Each row below is a small network's average activation on inputs in which a field has the value named, seen along a few directions.
Related values have similar rows: they may be neighbours, one step apart, or belong to one group.
In the rows, 500 means zero.
Strong random noise was added to every row along 5 fixed directions; ignore it. To show where, here is one row again and again, with new noise each time:
[387 456 483 480 450 423 567 557 490 481 522 490 377 478 548 402]
[559 362 541 527 489 381 476 433 705 582 632 353 260 270 844 626]
[531 503 356 502 554 496 674 555 343 699 263 289 732 589 462 652]
[397 435 313 397 549 596 350 575 576 554 413 358 597 636 270 572]
[463 389 312 396 588 615 240 524 699 589 474 335 585 586 291 671]
[701 716 451 735 349 364 770 356 469 548 562 741 721 482 487 730]
[512 498 394 512 514 464 668 543 388 651 328 313 628 537 543 616]


Field PED:
kamuz: [432 821 485 586 294 606 603 459 319 275 358 382 573 682 611 540]
pabeg: [384 691 472 552 330 540 485 495 548 264 467 719 448 673 502 319]
ber: [411 558 405 422 555 715 220 491 579 381 403 294 507 621 543 543]
ses: [476 514 538 535 451 464 692 574 429 530 463 441 425 399 635 454]
zil: [543 436 712 625 656 415 694 501 409 525 571 780 423 446 669 286]
bada: [474 905 343 478  81 637 383 428 668 216 520 324 580 628 372 740]
pana: [554 409 575 394 459 500 365 510 678 431 656 501 344 360 521 446]
devu: [387 391 534 365 558 730 172 583 509 407 361  11 412 579 609 523]
tuvu: [561 457 464 474 561 490 477 478 546 578 559 671 582 464 320 539]
nezak: [522 428 576 543 503 378 545 446 475 516 582 656 382 379 524 453]
PED is arranged as a ring.
Which values are neighbours of tuvu? Give them in the order they are listed.
> ses, nezak
Which values are neighbours of kamuz? Give them in the order they are listed.
> ber, devu

Field TINER:
vasel: [319 545 520 411 446 569 443 648 406 298 489 521 385 577 422 212]
fop: [448 319 547 441 503 437 470 557 549 520 592 507 312 378 474 415]
buze: [347 439 467 363 529 518 451 589 388 493 506 544 575 607 199 377]
ton: [535 450 443 402 637 567 392 522 470 607 363 286 617 557 398 534]
lusa: [319 472 517 394 492 483 385 610 550 326 647 777 345 552 334 123]
zoma: [528 433 466 563 561 474 583 496 540 633 419 480 512 492 608 586]
kamuk: [385 559 491 539 412 427 572 473 526 433 499 598 368 490 642 414]
dufum: [562 544 532 531 506 569 498 448 441 475 456 452 578 550 494 599]
fedug: [596 379 567 444 590 467 465 480 576 578 564 366 398 334 616 542]
moti: [449 429 599 512 577 547 388 503 492 465 575 593 453 522 489 410]
TINER is arranged as a star with 3 arms.
Which values are neighbours of zoma? Give them in the order they are listed.
> kamuk
Which values are neighbours of vasel? Give them in the order they are listed.
> ton, dufum
Which values are neighbours of fop? Give them in the order they are listed.
> buze
